These are the activations of a small neural network, seen along a few directions. Each row is one input.
In each table, some parts of the input vary, and every possible input appears once, in random order.
A made-up example of a description, with smaller parts first: values(3) and (point or ring(11) or (ring(5) and line(6))).
Shared parts are said once, and a part with two or three values counts as separate values.
(in the rows, 128 means zero)

Table:
x1: [132 158  89 107 102 104 128 130 126 110 131 126 130 118 130 132 102 123
 132]
x2: [107  63 149 112 122 173 190 126 122 154  91 149 104 245  93 123 217 152
 164]
x3: [145 144 153 127 134 112 122 106 154 136 138 143 129 152 142 133 180 135
  86]
x4: [141 128 189 157 131 111 126 120 139 133 136 136 137 149 134 121 167 129
  77]
x5: [139 145 123  99 165 159  95 119 148 157 129 135 133  95 152 144 130 137
 121]
x6: [115 117 116 140 122 139 114 155 103 123 138 105 135  85 134 124  56 115
 175]
x7: [148 129 140 134 146 134 113 111 143 143 131 144 117 129 132 135 162 131
 101]
x8: [150 135 116 108 173 176  90 131 134 166 137 136 130  90 145 141 108 132
 128]
x9: [139 111 133 128 178 186 101 127 131 154 129 122 126  98 130 138 115 137
 136]
x10: [116 157  82 103 118 121 121 133 129 114 124 121 135  92 135 136  88 128
 150]
x11: [114 129 153 163  90  72 149 132 123  90 139 121 138 138 122 105 128 108
 111]
x12: [139 105 158 137 171 182  96 144 120 165 137 113 134  87 140 136  92 124
 139]
x13: [118 153 113 128  90  68 146 116 136  94 133 128 127 144 125 121 140 126
 112]
x14: [152 149 128 107 154 145 107 119 139 151 134 137 127 115 142 144 140 133
 101]
x15: [114 120  94 129 135 141 125 140 115 110 125 111 125  93 116 124  75 129
 167]
x16: [128 149  80 110 127 135 117 141 120 123 124 116 126  84 128 132  69 123
 160]
x17: [140 118 193 160 135 110 126 121 137 133 141 131 139 146 130 118 168 122
  82]
x18: [ 82  76 106 115  84 130 210 131  95 109  81 135 115 238  86 119 175 136
 187]
x19: [118 135 150 158  84  65 148 132 123  91 134 124 136 141 125 108 131 119
 109]
x20: [123 139  93 138  98  97 138 125 125 104 128 130 119 122 119 126 116 121
 121]
Question: Describe the family of inputs behind these rows.
Answer: values(2) and (point or line(9))
Question: Which other rows agree with x3 in the values(2) part? List them by row number.
Answer: x2, x4, x5, x7, x8, x9, x12, x14, x17
Question: Which other rows does x1 become when the values(2) part takes its other values? List them by row number.
Answer: x14

Table:
x21: [ 94 103  98 133  84 107 184 130 105  92 102 123 115 173  91 114 135 130
 164]
x22: [133 140  94 116 157 156  95 134 126 133 134 112 129  62 136 138  66 126
 146]
x23: [131 126 137 124 138 150 112 139 128 148 131 127 134 117 142 133 114 124
 141]
x24: [113 135 127 136  86  82 158 124 117  95 121 128 131 161 117 119 142 122
 123]
x25: [128 123 116 117 154 167 108 139 119 146 125 120 132  97 135 136  91 128
 155]
x26: [133 140 150 129 126 121 117 133 133 130 137 126 134 118 141 127 122 120
 124]
x27: [127 133 133 138 113  97 139 124 130 110 133 127 131 137 123 118 137 127
 110]
x28: [145  99 160 115 158 167 140 113 142 172 115 155 115 193 121 135 215 149
 109]
x29: [155 116 198 144 179 152 100 111 160 166 147 140 132 134 148 132 186 136
  67]
x30: [142 174  87 118 139 125  78 133 139 124 150 117 135  37 154 140  52 119
 128]
x31: [107 120 107 138  73  84 177 127 108  93 111 133 119 179 100 115 148 127
 141]
Question: Describe the family of inputs behind these rows.
Answer: values(2) or line(9)

Table:
x32: [128  96 127 115 142 144 156 102 136 141 105 147 103 197 101 135 201 141
 121]
x33: [ 86 108 102 118  80 110 178 158  86  92 107 103 138 154 108 108  77 119
 190]
x34: [115  93 120 143 130 157 145 132 109 139 117 136 112 145 104 127 142 132
 148]
x35: [117 120 160 116 120 112 157 102 143 122 123 138 135 197 130 123 205 133
  98]
x36: [131 123 172 149 152 136 107 133 133 139 141 116 144 104 147 120 116 118
 123]
x37: [121 109 106 127 125 151 151 125 114 137 105 147 116 155 107 130 155 147
 145]
x38: [142 129 157 137 105  82 152 101 136 115 134 149 126 187 124 121 205 126
  73]
x39: [163 148 161 154 154 115  86 131 137 133 156 126 138  70 146 134 107 119
  87]
x40: [124 191  50  95 118 109  98 122 141 104 128 123 137  59 151 144  54 120
 141]
x41: [132  90 136 144 153 168 131 138 117 145 127 123 113 125 112 127 127 127
 154]
x42: [ 98 127 108 162  57  53 170 140 101  63 130 100 132 134 100  99  88 115
 140]
x43: [136 146 130 150  82  75 137 118 126 108 133 147 126 146 127 120 155 127
  99]
x44: [117 128 119 110 105 134 146 135 113 135 110 144 135 169 127 130 146 138
 143]
x45: [163 162 160 132 156 120  88 113 151 134 159 133 125  78 146 137 126 126
  77]
x46: [138 103 141 143 167 179 108 135 113 156 127 118 121 106 119 132 119 130
 145]
x47: [147 112 134 133 182 185  93 130 129 157 131 121 113  88 128 147 111 134
 136]
x48: [133 110 150 131 151 162 103 149 120 157 133 118 141 115 147 129 105 121
 141]
x49: [ 77 111 114 143  80  81 174 143 111  69 121  94 132 141 106 103  89 116
 174]
x50: [117 111 165 150 136 122 123 132 136 122 140 117 133 125 137 120 123 118
 131]
x51: [139 127 159 169 111  94 119 129 125 114 149 125 128 118 131 117 123 116
 100]
x52: [ 92  93  86 138  93 125 175 142  92  90 101 107 108 148  83 112  88 125
 191]
x53: [140 134 163 135 171 147  95 128 147 140 145 118 142  81 150 135 109 121
 113]
x54: [125 109 147  98 120 130 160 116 136 147 121 140 127 206 124 132 198 130
 124]
x55: [145 131 146 116 171 169  88 144 125 161 135 127 141  98 152 138 101 128
 135]
x56: [130 183  35  75 116 134  98 136 125 122 120 125 133  77 148 151  48 125
 163]
x57: [133 136 146 164 103  84 136 131 116 112 135 138 136 138 121 114 140 123
  96]
x58: [135 161  33  87 143 152 107 129 125 122 121 121 110  59 123 154  66 132
 166]
x59: [141 153 132 130  92  75 146 110 140 117 129 149 126 165 124 120 179 135
  87]
x60: [137 139 150 114 184 155  92 118 167 145 144 118 136  85 153 133 125 132
  94]
x61: [143 134 135  96 172 175  93 131 146 166 139 124 134 101 154 143 116 135
 118]
x62: [122 121 138 122 108 139 141 144 106 142 116 133 131 157 130 127 132 123
 152]
x63: [113 130 133 117 111 111 153 113 153 121 120 138 134 168 132 127 176 141
 111]
x64: [141 196  52 109 114  81  97 124 129  96 139 122 143  50 142 141  56 126
 107]
x65: [129 110 153 131 122 149 124 144 116 146 129 128 132 143 136 126 113 119
 159]
x66: [112 122 151 149 111 114 143 127 129 119 127 134 131 144 129 120 140 119
 129]
x67: [148 121 121 115 196 192  95 121 149 163 133 132 113  95 129 139 128 146
 120]
x68: [123 125 123  93 111 132 154 125 138 144 113 140 122 178 129 133 175 138
 138]
x69: [151 131 168 168 138 107 103 136 132 130 157 113 133  94 141 124 114 115
  96]
x70: [116 136 129 134 107 107 142 119 139 115 117 144 127 152 125 120 158 132
 123]
x71: [122 110 110 108 132 151 156 112 131 140 104 145 110 171 100 130 186 151
 133]
Question: Describe the family of inputs behind these rows.
Answer: line(4) and (values(2) or line(8))
Question: Changing only the line(4) part turns x34 into x66. The same change can be made to x46. Which row results?
Answer: x36
Question: Which other rows does x68 become when the line(8) part takes its other values? List them by row number.
Answer: x44, x48, x54, x55, x61, x62, x65

Table:
x72: [134 100 159 106 162 184 144 108 152 173  97 146 112 202 129 152 242 144
 103]
x73: [137  75 170 139 165 174 149 111 133 175 117 153 101 198 104 134 231 147
 101]
x74: [155 203  72 104 126 114  82 133 134 116 143 127 130  41 149 146  51 130
 120]
x75: [147  91 210 170 126 102 165 111 135 125 140 137 117 199 121 120 211 128
  76]
x76: [166 118 123 122 221 209  54 126 136 190 148 130 129  47 148 145 103 136
 115]
x77: [132 180 104 101 122 102  91 136 137 111 156  97 149  54 161 137  49 108
 127]
x78: [168 154 115 139 185 147  55 121 150 150 167 128 127  36 153 136  86 128
  76]
x79: [ 91 125  58 101  47  94 220 132 113  82  81 121 108 198  85 118 144 128
 176]
x80: [176 145 108  90 225 216  47 126 151 198 131 129 135  56 170 160 102 136
 121]
x81: [133  90 199 103 161 182 146 110 141 183 112 154 118 216 125 142 227 139
 112]
x82: [151 140 154  84 223 220  59 140 154 209 142 133 151  66 169 148  98 133
 137]
x83: [155 152 157 143 173 155  61 138 156 158 163 126 146  55 173 142  77 125
  84]
x84: [152 140 147 111 138 111 153 105 162 139 118 156 116 185 123 133 221 144
  71]
x85: [131  69 211 163 168 169 148 116 126 162 112 148 114 214 106 127 229 131
 113]
x86: [144 120 181 117 130 108 141 109 159 144 139 150 121 211 134 128 214 129
  90]
x87: [126 121 129 154  74  59 183 113 106  82 114 136 116 178  93 106 183 143
 101]
x88: [ 70 107  87 110  46  84 211 140 105  88  87 131 128 226  93 111 140 123
 197]
x89: [165 112 173 138 220 204  62 133 136 185 145 118 133  56 151 138  93 127
 132]
x90: [112 142  29 127 106 123 128 144  90  75 117  90 109  38 105 121  11 131
 187]
x91: [147 105 164 158 134 104 141 102 138 122 124 150 104 181 116 120 220 152
  70]
x92: [140 150 125 147 126  97 105 136 100 103 156 104 148  51 138 131  44 112
 122]
x93: [ 94 146  63 114  88 120 131 169  93  96 127 108 129  74 130 113  12 115
 210]
x94: [ 83  84 113 152  40  85 221 137  91  75  93 117 110 210  76 100 135 121
 188]
x95: [ 93 131 153 123  66  66 179 121 133 101 115 140 145 210 127 118 190 117
 116]
x96: [120 157 123 140 102 110  91 145 123 100 153 103 149  46 146 121  58 127
 124]
x97: [ 98 122  67 136 101 117 138 151  77  79 126  86 134  62 111 126   9 108
 202]
x98: [155 165 137 102 178 152  54 130 161 155 169 123 147  49 166 146  87 121
 104]
x99: [101 167   8  89 115 131 127 132 111  81 114 104 117  46 121 133  13 132
 189]
x100: [127  71 206 143 153 181 138 123 139 175 113 147 122 222 122 126 231 153
 118]
x101: [102 108 163 170  73  53 182 119 101  77 116 136 140 199 102 100 182 118
 111]
x102: [115 112 203 150 117 110 151 116 157 142 133 154 137 213 140 118 226 111
  89]
x103: [143 165  80 139 123  99  87 130 116 106 155 114 134  40 140 129  53 123
 106]
x104: [178 181 102 108 181 155  49 122 164 158 153 131 133  40 165 154  91 128
  89]
x105: [ 78  87 102 134  42  84 219 141  94  80  94 128 126 210  71  94 138 141
 190]
x106: [ 70  89  79 146  42  85 212 125 106  82  87 130  99 191  81 114 153 119
 191]
x107: [ 87 157  49  86 100 126 129 163 105 101 119 105 135  65 123 125  10 121
 210]
x108: [114 151 115 118  62  73 182 114 132  94 106 133 130 190 115 129 193 124
 103]
x109: [108 125 163 153  58  61 180 128 118 108 126 149 140 222 123 109 185 110
 123]
x110: [165 117 163 125 212 215  55 141 142 198 149 126 144  67 159 136  94 146
 131]
x111: [159 146 155 164 190 140  51 125 142 141 162 123 140  55 157 131  83 111
  92]
Question: Describe the family of inputs behind these rows.
Answer: values(2) and line(4) and ring(5)
Question: Changing only the line(4) part turns x105 into x102. The same change can be made to x99. Which row results?
Answer: x104
Question: Changing only the line(4) part turns x82 into x98. The same change can be made to x72. Which row results?
Answer: x84
Question: Which other rows does x95 become when the values(2) part takes its other values? List them by row number.
Answer: x77
Question: A walk changes only the ring(5) part. It starts at x74 and steps to x77. List the rest of the walk in order.
Answer: x96, x92, x103
Question: Which other rows does x94 become when the line(4) part takes its other values? List them by row number.
Answer: x75, x85, x101
Question: Which other rows does x81 become when the line(4) part takes its other values? List them by row number.
Answer: x86, x88, x95
